A small network was trained on made-up records. Each row is its average activation on records with the value named, seen along a few directions.
Related values have similar rows: they may be neighbours, one step apart, or belong to one group.
Strong random noise was added to every row along 11 fixed directions; ignore it. To show where, here is one row again and again, with new noise each time:
[ 109  276 -224   80 -445  -77 -219  293  254  119  274 -867  152 -223
 -417  -36  804  653 -161  384 -119]
[ -21  445  -70  363 -221  -95 -161 -318   30  193  444  316 -388  -64
  223   87  392  159   29  784 -115]
[ -12  -82    2   29  -98 -133  234  185  315    6 -251  -37  110 -420
 -125 -356 -517 -160   53 -485  245]
[ 164  158 -175   16  380  227  148  281 -287  111  191   74  171  285
    9  156    0   17  216 -100 -176]
[-232   56 -188  279 -222 -111 -297  -44  468  424 -198 -132  317  249
    2 -354  -97  215  404  -32 -246]
[ 663  369  -72 -162   22 -102 -207  -30  -75   48 -338  185  191  -92
 -355  696  404  643  -54  144  279]
[ 393    5  -52 -134   51  259  135   48   59 -242  -15  288  -52   16
   22  130    4  138 -186 -122  352]
[ 133 -244   20 -238 -101  146  -21 -180  362 -200 -111   85 -148   21
  148 -403  -91  165 -162  106  142]
[ 293   38 -131 -152  425  398 -231  -75  103  272 -275  456  213  478
   33  129 -332  353  302 -110   25]
[   8   15  -15  193  -17  394  140 -227  -67 -373  589  259 -478  -26
  329   51  166 -283 -290  440   92]
[   9  -48 -126   45  -54  141   85  109  191 -127  178 -347   66 -321
  -69 -340 -170 -142   45   70  -10]
[ 176  158 -262 -113  507 -250  192   92 -293  101 -280  374  340  127
  131  -42 -373 -168  665  -67 -213]
[ 306   25 -473    4  -94   78  565  505  100 -359  169  306  299  348
  388 -519   -8 -153  276 -435  235]


Field Fako:
b6: [ 374   -4    2 -238  -37   84  196  260 -143 -147   42  243  131 -226
   98 -173 -422 -237  -58 -213  312]
b11: [ -73  -63  183 -400  129 -595 -143 -305 -468  187 -243  -32 -203 -214
   19  -69   93  -11   43  589 -473]
b4: [ 690  -35  -20  -27   91  571 -139 -324  -65 -456  130  136  216  -18
  138  126 -170 -258   67  403   82]
b5: [-158 -423 -173  138   48   58  -85 -263  -28 -748 -215  -91  422  441
   95  474  271 -499  180 -169  128]
b1: [ 975  150  338 -267  140  259  237  -65 -172 -136   64   81  173 -691
 -174 -196 -772 -363   62   66  227]
b3: [-439  206  118  335 -112  -89  244  113  -47   94  233  122 -485 -618
 -187  362  -21 -211 -362 -337  291]
b2: [-330  -80  172  -31 -223 -287   34  217   22  100 -256 -170  128   -4
 -149   39  -48   75 -159 -546  210]
b10: [-275 -131  -21 -116 -174 -205  120   71  -76 -203   92  -44  -46 -255
  167 -328 -102 -287   12   21  117]
b7: [ 379  -78  280 -418  406  248    4   25 -211  110   96  -44  -59  165
 -107   36 -169  161  -69  -17  -72]
b9: [-197 -132  210  -54  418  248 -128   57 -153  124   10  100 -132  162
 -160  307 -292  -63  -50 -227  126]
b8: [-583   94 -630  391 -102  120 -215 -125  195  -55  -79  149   83  138
  292   50  -26 -236  495  161   64]
The values of Fako form a ring.
A walk along Fako starts at b8 and steps to its neighbour b11. Put b4, b3, b2, b10 in the order it reaches them. -> b10, b2, b4, b3
List every value one step from b5, in the order listed. -> b7, b9

Field Redif:
y9: [  43 -872  597 -646  101 -181  132 -560  391 -554 -889  -98 -488 -567
   25 -713 -771 -114 -425 -265  197]
y1: [-120  146  -81  433  171 -526   85 -362 -494  -29 -187  350   79  299
  355  339  300 -491  498  332 -726]
y2: [ -68  314  376  391 -282 -207 -221 -419 -204  592  531  476 -529   -8
  382 -145   75  -99 -152  786 -632]
y5: [-106  -56  -35  110 -695  409 -518  -65  743  116  258 -761   91 -214
 -304 -422   68  321 -225  337  368]
y6: [-152 -288  330  -33 -353  304 -165   69   32    0  244 -592   48 -221
 -282  267  162    1 -566 -109  176]
y3: [ 223 -163   -4 -221  488  241 -170 -217  171  232   48 -236  264  267
  217 -835 -518  -78  755  423 -617]
y7: [-557 -251 -161  192 -553 -789  -40 -607  449 -706 -352  115 -179  170
  459 -404  557  -90   60  281  194]
y10: [ 895  199 -390 -458  219   15  284   60   55 -544   20  602  304 -154
  106 -197 -161   44  379  255  713]
y11: [ 301 -533   55 -785  861  267  247   44 -688 -824 -535 -191  505 -433
 -283  592 -676 -715  -28 -378  173]
y4: [   6  -90    3  -50  232   38 -131 -212 -166   25 -554  645  157   -4
  -26  493 -626 -260  150 -412  183]
y8: [  60  -84   81  617 -350  612  -61 -346  116  -23  375  419  -65  686
  555   68  -86 -635 -125   33 -371]
The values of Redif form a ring.
A walk along Redif starts at y9 and steps to its neighbour y3. Put y7, y10, y11, y4 in the order it reaches them. -> y7, y10, y11, y4
List every value one step from y8, in the order listed. -> y1, y2
